Each row below holds a small network's activations on one input, seen along a few directions.
In each table, some parts of the input vary, and every possible input appears once, in random order.
A made-up example of a description, with smaller parts first: one of 8 places around a ring, together with either a single point or (one of 2 separate values, together with one of 4 places along a line) or one of 11 places along a line.
Shared parts are said once, and a part with two or three values counts as separate values.

Other details of the inputs vary at random and push rows far along two fixed directions, the same in every table; ignore that.

Table:
R1: [-34 -62 -16 -22  44  -3   0 -24  58   7  -5   4  -5 -16 -36  -5]
R2: [-33  -7 -12   9   2 -31 -21  -4  22  22  19  -4 -20   0 -53  18]
R3: [-31 -14 -15   2 -15 -38 -12 -13  21  24  13 -14 -11  -3 -62  11]
R4: [ -8 -69 -17   0  36  10  -4 -14  19  -4   9  -6  20  -4 -31  -1]
R5: [-12  50  13  21 -24 -44   6  35 -52  10  33  -2 -20 -18 -45  22]
R6: [  5  39   4  10 -41 -23  -3  -1 -16  12   1 -12  -7   9 -10   2]
R7: [  9 -56 -17  -7  31  28  20 -16  26 -19 -16   0  21  -3   7 -19]
R8: [  2 -56 -10 -11  45  35   4 -13  24 -10 -12  11  14 -11  17 -12]
R9: [ 25  78  31 -14 -55   1  10  10 -22  -6 -24   1  -4   9  65  -4]
R10: [ 23  -7  13 -24  31  58  22   6  30 -34 -38  23  14  -6  89 -17]
R11: [ -5  21   1  -2 -10 -10  -2  -9   1   7  -6   1 -10   2   2  -8]
R12: [-17  21  -4  20 -32 -39 -20   5  -1  22  22 -13 -15   8 -49  25]
R13: [ 17  48  10  22 -35 -12  -5  15 -30  -2  10 -11  -1  23   6   7]
R14: [-24  22  -4  12 -35 -42 -22   6   5  23  20 -11 -18   6 -46  26]
R15: [-15  30   0  12 -27 -40 -31  -1 -31  32  22  -9 -20  16 -45  16]
R16: [ 13  37   4  15 -33 -18  -3   0 -27   4   8 -15   0  18 -13  -5]
R17: [ 30  40  10   1 -13  18  11   0 -28 -14 -20   4   1  16  49 -22]
R18: [-29 -69 -15 -16  35   3  -3  -9  65  -2   1   4   2 -17 -30  13]
R19: [ 21 -16   4 -14  41  43  57  14 -21 -40  -7  20  19 -36  41 -22]
R20: [  5 -50 -13   0  47  33  10  -7  26 -21 -10   9  10   0  16  -9]
R21: [  4  30   9   7 -37 -16 -13   6 -23  16   6  -6  -2   7  -2  12]
R22: [-23 -70 -18 -13  29   6  -5 -13  40   6   2   1  11 -16 -24   5]
R23: [ 25  75  28  -5 -41  11  -5  15 -42   2 -16   7  -6  12  70  -5]
R24: [  2   3  -4  13 -10  -8  -4   5  -3   0   6  -6   1  11 -11  11]
R25: [ -9 -51 -17  11  44  10  -2 -10  25  -9  11  -2   4   1 -27  -3]
R26: [-19 -13  -9  12   5 -26 -27  -9 -11  22  26 -10  -9   8 -58   8]
R27: [ 30  44  20  -5  -2  16  30  34 -62 -20   1  12   7 -26  49  -4]
R28: [-20 -62 -22   4  47   8  -3 -13  45  -1   5   3   0 -10 -34   3]
R29: [ -3   7  -4   5  -2  -9  -3 -11   1   8  -1  -3  -9   2 -14  -7]
R30: [-29  16   8  -8 -38 -46 -29   3   3  37  20  -9 -20   1 -45  28]
R31: [ 36  63  23   4 -47  11   0  15 -52  -6 -13   0   8  21  61  -1]
R32: [ 23 -14  17 -35  28  58  17   3  19 -23 -37  22  17  -9  91 -20]
R33: [ 42 -11   3  -6  32  57  27  -9  -4 -40 -29  11  24   6  72 -42]
Description of these inputs: one of 3 separate values, together with either a single point or (one of 2 separate values, together with one of 5 places along a line).
Question: Which other rows does R4 become when the choice among 3 separate values takes its other values? List them by row number.
Answer: R13, R16

Table:
R34: [-15 -85 -23 -30  24   0  -6 -37  25  19  -6  -5  12  -9 -43 -14]
R35: [-28 -34  -6  18  15  -8 -40  -2  26  17  26 -16  -3  29 -55  15]
R36: [ 26 -46  -8  -8  19  44  18  12  59 -40 -16   4  30   2  55   8]
R37: [ -5  93  46  -9 -49 -18  -5  28 -46  11  -2  16 -21  -5  43  11]
R38: [ 15  54  11  10 -62  -4 -20  23 -27  21  -3  -4  -3  18  49  28]
R39: [ 16 -55  -9 -26  51  49   0 -27  15  -9 -19  12  22 -22  37 -36]
R40: [ -3 -41 -13  29  21 -31  -2  51 -50 -17  31 -17  18 -38 -60  27]
R41: [ 13  60  16 -12 -15  -1 -22   3 -47  11  -6  12 -25  16  34  -6]
R42: [-26   0  17 -19 -29 -41 -30  12  10  31  30  -4  -7  -2 -41  43]
R43: [ 37  13   9  -1 -26  18  28 -11  11 -40 -28 -16  17  23  35 -24]
R44: [-13 -11  -4  14   8  -5 -10   9  41  -9  18  -6  -8  13 -32  10]
R45: [-14  23 -19  24  -3 -28 -37 -11 -13  26   7   3 -25  30 -41  10]
R46: [ 11 -38 -19  -5  54  47  10  -9  17 -17 -29  22   2   6  49 -28]
R47: [-16  -4   4 -22  30 -16 -10  -2   4   4  12   6 -22   1 -21  -5]
R48: [-26 -47 -25  13  -7 -17 -40  -8  29  30  15 -15   0   9 -44  43]
R49: [  8 -45   1  32  47   0  23  36 -40 -14  31   1   7 -35 -53   9]
R50: [ 20  86  20  27 -56   2 -30  18 -45  13  -4   0 -15  34  45  10]
R51: [  7 -49 -11 -31  26  39  53 -15  42 -30 -43   4  22 -26  28 -31]
R52: [ 18 -12 -12  16  13  22 -11 -28   2  -3 -17   4  15   5  23 -22]
R53: [ 34  97  21  24 -53 -13  -2   3 -24 -11   1 -17  -6  23  23 -11]
R54: [ -5  68  31   2 -33  -9  12  24 -14  -3  -5  14 -17  -7  38   9]
R55: [-25   6 -20  19  -6 -35  -1 -17  27  15  14 -15 -19 -17 -61   1]
R56: [  4  12 -12  32  11 -16  27  13 -70  -2  55  -3   7 -22 -59   5]
R57: [ -2  16  -2  18  11  -9 -29  -6  -6   8   5  -4  -6  46 -24   1]
R58: [  6   4   3   5   8  30  23  14  29 -27 -16  17  -2 -12  47  -6]
R59: [ 36  41  10   2 -55   8  11  -8 -36  -2 -31  -2   6  23  59 -26]
R60: [  8 -10   4 -44   1  23  38  -2   3  -5 -36   6  17 -19  34 -28]
R61: [-13  26  -9  19   1 -35 -15  -2  17   1  17  -8 -26  27 -57  10]
R62: [ -9  21 -20  21 -23 -22  30  15 -87 -17  57  -9  17  -7 -53   3]
R63: [-18 -59 -10 -26  50  -1  -4 -21  37   7  16  -5   5 -24 -39 -20]
R64: [  7  27  32 -31 -25  19  10  21  -5  -5 -23  25  15 -21  64  20]
R65: [ 27  60  13   4 -55   8  15  31   0 -13 -18  12   3  -1  70  20]
R66: [ 10 -76   0 -37  35  58  -5  -8  30 -10 -22  10  28 -21  52  15]
R67: [-34   5 -10   5   1 -38   2 -14  20  23  14 -13 -18 -26 -60   1]
R68: [ 11  15  -7   2  24  22  28  -1  18 -31 -26  14 -12  -3  40 -14]
R69: [ 18  61   6  20 -39  -9 -13  -4 -37  19  -5  -3  -7  11  30 -18]
R70: [  2 -62   6 -27  50  60  -7  -7  22 -16 -16  19  11 -17  44 -11]
R71: [-15 -52 -14  11  -5 -32 -20 -36  21  15  10 -27  13  36 -66  -3]
R72: [ 14   6  -1  33  30 -13  32  20 -67   4  42   5 -13 -14 -61  14]
R73: [-38 -14  14 -13   5 -33 -25   5  14  23  34  -1 -23  -6 -50  20]
R74: [-22 -42  -7 -32   1 -31  -1 -17  21  22  13 -15   1  -4 -66  -7]
R75: [ 40 -32  -5  -2   1  45  18 -32   3 -29 -47   3  32  18  67 -33]
R76: [-34  55  12 -13 -12 -54 -10   5 -27  31  13   3 -42  -4 -29  13]
R77: [ 16 -50 -18 -14  17  40  49 -21  49 -40 -41  -1  19 -17  28 -31]
R78: [-33 -35 -11 -22  36 -12   5 -16  24  20   6  -1  -4 -36 -38 -12]
R79: [ 14 -27   3   1   1  27 -18   7  19  -8  -5 -16  28  29  39  20]
R80: [ -2  39   6  31 -30 -36 -38 -16 -20  28  22 -23  -2  38 -41  -1]
R81: [-40 -29  -9  -8  -6 -29  -4   8  46  17  10   9   0 -28 -48  39]
R82: [  9  14   9   8  -6  32  -5  14  -7  -3 -12  11  -2  10  58  -8]
R83: [  6  51  12  -7   5   5  27   8 -11 -16 -22  12 -20  -3  50  -8]
Question: Describe the family of inputs behind these rows.
Answer: one of 5 places along a line, together with either a single point or one of 9 places around a ring
Question: Changing only the place on the line of 5 turns R54 into R51. The same change can be made to R70. Which row results?
Answer: R34
Question: Changing only the place on the line of 5 turns R74 into R63. The same change can be made to R60. Which row results?
Answer: R78
Question: Which other rows does R61 become when the place on the ring of 9 takes its other values? List them by row number.
Answer: R41, R45, R46, R47, R57, R68, R76, R83
Question: Which other rows does R64 become when the place on the ring of 9 takes its other values? List them by row number.
Answer: R36, R38, R42, R48, R65, R66, R79, R81

Table:
R84: [ 13 -78  -3 -57  84  82  62 -11  80 -72 -58  27  27 -40  89 -51]
R85: [ 30 -20  -1 -11  11  71  24  15  20 -39 -37  15  21 -17  98   8]
R86: [ 33 -15  14 -26  32  65   5  -8  -4 -16 -40  18  32  -6  95 -34]
R87: [-12  72  42 -16 -32 -20 -22  21 -12  26   5   6 -33  14  24  13]
R88: [ 20  70  14  42 -22 -13 -32  -7 -41   9  18   5   0  38   7   2]
R89: [ 17  61   6   1 -51 -20  14  -9 -43   7   2 -19 -13  28  -5 -19]
R90: [-44 -30 -13   8  10 -29 -42  -7  17  41  13   7 -46  -3 -62  23]
R91: [ -47 -106  -29    3   98  -17   31   21  -10   -5   59   12    4  -73
 -118   20]
R92: [ 45 -16   2 -23  36  61   8  -9 -13 -32 -35  18  31  24  88 -34]
R93: [-22 -31 -27  45  -1 -31 -30   2  17   9  30 -23   3  19 -86  27]
R94: [ -62 -102  -54   -6   62  -20   11  -36   79   14    7    6   -8  -39
  -87    1]
R95: [ 15  42  16  11 -57 -17 -11   9 -41   1   0 -17  13  36   6  18]
R96: [ 10  63  17  -1 -61 -23   6  -8 -36  18  -3  -8 -11  -3   1 -23]
R97: [ 16  48  14   5 -62 -26 -19  15 -35  14   5 -24   3   3  20  24]
R98: [-18 -21 -31  33  15 -39   1 -18  21  15  26 -26  -8  17 -90 -11]
R99: [  7  63  34  -9 -61 -25  -8  31   1   9   9   3 -14   0  19  38]
Question: Describe the family of inputs behind these rows.
Answer: either a single point or (one of 3 separate values, together with one of 5 places along a line)
Question: Which other rows does R90 become when the choice among 3 separate values takes its other values? List them by row number.
Answer: R85, R94
Question: Which other rows does R89 become when the place on the line of 5 takes its other values? List them by row number.
Answer: R84, R94, R96, R98
